Each row below holds a small network's activations on one input, seen along a few directions.
In each table, some parts of the input vary, and every possible input appears once, in random order.
A made-up example of a description, with smaller parts first: one of 2 separate values, together with either a single point or one of 9 places around a ring or (one of 6 places along a line, together with one of 8 places around a ring).
Shared parts are said once, and a part with two or three values counts as separate values.
In the rows, 128 means zero.

Table:
r1: [117  86  57 182 179 102 136 146 111 134 111  52 122 190 164  59 130 207]
r2: [135 148  89 115 134  92 175 208  83 118  94 148 219 139 158  93 169 105]
r3: [101 136 144  98  61 132 136 140 124 127  68 224 103  67 186 149  75 217]
r4: [ 79 162  78 177 126 140 150 177 116 114 129 113 124 175 196  56 140 148]
r5: [138 120  50 124 200 107 174 178  79 110 100 160 180 125 175  94 160 105]
r6: [ 86 129 155  75  82 175  96  86 138 120 165 165  93 115 106 164  95  78]
r7: [118 131 163  78  84 120  81  85 145 108 142 152 130 145  65 187 113  83]
r8: [156 141 133  93 175 167  76  84 108 109 147 157  88 122  59 173 127  88]
r9: [127 104  44 189 172 143 111 165 134 122  74  43 111 231 154  46 123 221]
r10: [137 100 197  79  70  94  98  75 175 119 146 156 123 101  78 172 119 103]
r11: [129  96 101  97 123 108 116 125 129 122  54 233 107  75 149 175  97 231]
r12: [ 98 155  80 171 123  89 129 179 123 122  97 111 163 194 139  67 161 152]
r13: [119 152  90 122 138 135 187 213  74 112 126 149 177 117 213  78 148  98]
r14: [174  99 178 146 180 137 122  78 139 156 159 137 118  59  89 171 143  88]
r15: [128 132 147  90  66  76 120 153 141 131  47 222 138  98 138 170  97 223]
r16: [184 134 129 117 187 174 107  92 110 149 157 138 129  96  73 183 123  66]
r17: [151 170 174  87 110 140  87 106 113 112 139 139 117 147  44 176 129  78]
r18: [155 172 170 108 129 199 129 112 116 158 177 134 124  95 112 162 107  57]
r19: [109 119  43 182 181 109 124 157 109 117 103 129 125 175 156  65 154 154]
r20: [100 124  88 174 123  83 140 168 126 138 106  31 161 206 142  63 135 208]
r21: [122  99 118  86 142 149  76  62 136 101 151 168 101 120  77 191 111  93]
r22: [126 114  49 151 193  89 157 157 101 127 108 113 146 136 173  90 166 115]
r23: [144  69 151  91 125 123  95  49 161 107 156 169  93  74  90 178 120 112]
r24: [ 81 129  85 180 124 133 163 164 117 130 137  34 122 190 199  52 114 203]
r25: [112 102 188  80  65 148 122  67 158 126 169 165  87  69 116 150 104  98]
r26: [ 88 148  72 187 118 172 142 180 142 118  98  25 109 234 188  39 107 217]
r27: [153 105 218 128  94  87 130  88 180 140 153 122 128  82  84 179 128 104]
r28: [122 174 172  83 114 194  97 107 110 123 164 153  82 119  92 152 110  77]
r29: [181 169 173 111 129 148 119 108 119 149 152 120 163 123  64 184 123  56]
r30: [120 142  89 141 130  72 160 182 108 131 101  98 185 154 157  90 176 113]
r31: [133 109 210 124  90 138 154  86 171 150 184 136  88  52 125 160 117 105]
r32: [158  73 174 138 154 111 122  67 169 138 160 139  93  54  91 175 124 110]
r33: [147 136 215 134 116 164 148  98 141 164 184 131 113  60 129 159 134  83]
r34: [108 144  75 182 118 125 120 183 151 124  65  20 148 248 132  51 130 222]
r35: [102 152  87 147 133 119 177 183 102 126 134 100 144 133 213  78 155 110]
r36: [170 133 222 140 120 113 130  97 149 156 151 119 153  88  82 173 144  79]
Describe the family of inputs behind these rows. -> one of 3 separate values, together with either a single point or one of 5 places along a line or one of 6 places around a ring
The inputs of r5 and r2 match in every part but the choice among 3 separate values. If r21 is changed in the same way as r5 into r2, which row does it become? -> r7
List by row number the other rows that have the choice among 3 separate values in common with r25. -> r3, r4, r6, r13, r18, r24, r26, r28, r31, r33, r35
Start at r9 and move only the place on the line of 5, one step at a time. The first step leads to r1. Which rows follow, in order? -> r19, r22, r5

Table:
r37: [146 104 146 115 142 153 109  84 148 126 152 132 104 104  98 160 121  99]
r38: [150 112 145 101 127 114 120 108 140 124 125 160 142  99  97 168 131  99]
r39: [121 127  42 170 182 110 158 196  92 122 100  83 174 188 180  43 168 140]
r40: [146 127 138  94 131 118 107 106 118 125 128 160 140 111  92 176 123 101]
r41: [145 148 162 140 134 156 105 103 139 134 157  96 117 149  79 139 133  90]
r42: [ 75 127 104 148  80 115 138 163 146 121  89 101 119 172 179  78 108 221]
r43: [139 131 138 136 154 143  93  92 127 128 163  97 115 151  65 143 136  91]
r44: [116 145  26 157 189 115 155 195  73 115  99  77 162 195 173  53 161 142]
r45: [ 97 110 102 165 102  99 139 154 147 135  83  98 119 157 174  85 116 237]
r46: [145 132 162 113 127 172 112  96 137 136 154 134 106 108  98 156 110 103]
r47: [103  98  78 155 116 101 120 147 147 112  73 113 120 178 156  81 111 228]
r48: [137 117 141 111 148 158 101  81 128 129 156 135 106 116  90 167 113 101]
r49: [126 147 174 134 109 147 118 103 144 136 174  84 116 142 102 132 132  76]
r50: [129 138 174  94  85 126 138 120 133 132 148 151 144  97 117 156 124  92]
r51: [144 128 173 149 136 132 123  99 146 149 170  82 115 125  91 138 135  93]
r52: [150 142 161  95 113 133 120 121 128 132 126 158 141 103 100 166 121 104]
r53: [ 99 158  60 174 146 122 179 209  96 126 120  77 171 183 206  41 156 130]
r54: [147 119 144 138 150 136 102  92 150 127 157  92 115 142  77 138 143  87]
r55: [127 131 174 107 100 163 126  96 139 134 172 121 104 101 120 149 110  90]
r56: [139 117 174 100 113 111 139 110 130 130 132 200 122  49 134 173 124 119]
r57: [119 133 173  84  85 126 137 118 127 121 142 204 121  63 137 163 121 103]
r58: [100 128  91 151 102 122 120 164 138 119  69 109 116 182 162  87 106 232]
r59: [132 123 135  89 128 120 110 102 116 126 121 216 116  74 113 182 119 109]
r60: [140 108 143  92 125 115 121 104 135 118 119 214 117  64 118 175 128 108]
r61: [119 158  50 174 172 130 165 212  89 122  97  81 168 192 187  52 157 142]
r62: [147 113 174 123 128 147 129  90 142 144 166 120 105  88 112 157 115 106]
r63: [ 99 114  65 142 123 106 111 148 129 111  77 111 111 190 152  92 108 231]
r64: [117 145  59 190 170 106 180 199  96 139 113  73 175 167 199  50 165 146]
r65: [149 121 175 110 113 110 140 112 134 141 137 148 144  82 113 166 128 108]
r66: [139 138 159  90 109 133 122 115 124 129 119 214 118  66 120 171 118 112]
The inputs of r46 and r55 match in every part but one. If r61 is changed in the same way as r46 into r55, which row does it become? -> r53
Describe the family of inputs behind these rows. -> one of 5 places around a ring, together with either one of 2 separate values or one of 4 places along a line
Which other rows does r39 become when the choice among 2 separate values takes its other values? List them by row number. -> r47

Table:
r67: [130 134 120 160 147 140 124 129 133 133 146  60 129 174 114 100 139 117]
r68: [112 132 111 120 108 110 149 162 118 123  95 164 143 117 171 115 125 162]
r69: [142 106 212  61  77 130  98  57 159 128 143 227  92  34  81 225  95 109]
r70: [105 123 119 134  97 115 142 150 136 127 100 136 124 129 169 108 114 187]
r71: [143 135 102 143 174 131 137 140 106 130 143 102 151 143 123 113 154  84]
r72: [135 150 120 141 151 136 149 150 107 133 151  99 154 139 136 108 153  77]
r73: [121 119  93 123 132 103 136 153 117 119  87 167 138 122 157 120 129 168]
r74: [135 133 105 148 163 144 118 128 120 126 143  80 130 169 110 108 141 106]
r75: [106 116 111 137 102 111 124 140 142 123  91 124 117 151 149 109 110 204]
r76: [127 141 129 156 141 141 142 138 124 137 156  73 135 152 134  99 143 102]
r77: [170 129 219  86 125 160  99  50 145 141 193 159 107  60  46 216 122  28]
r78: [111 117  95 128 120 116 118 140 130 117  88 145 118 146 145 117 113 192]
Describe the family of inputs behind these rows. -> one of 2 separate values, together with either a single point or one of 5 places around a ring
The inputs of r70 and r76 match in every part but the choice among 2 separate values. If r68 is changed in the same way as r70 into r76, which row does it become? -> r72
Which other rows does r69 become when the choice among 2 separate values takes its other values? List them by row number. -> r77
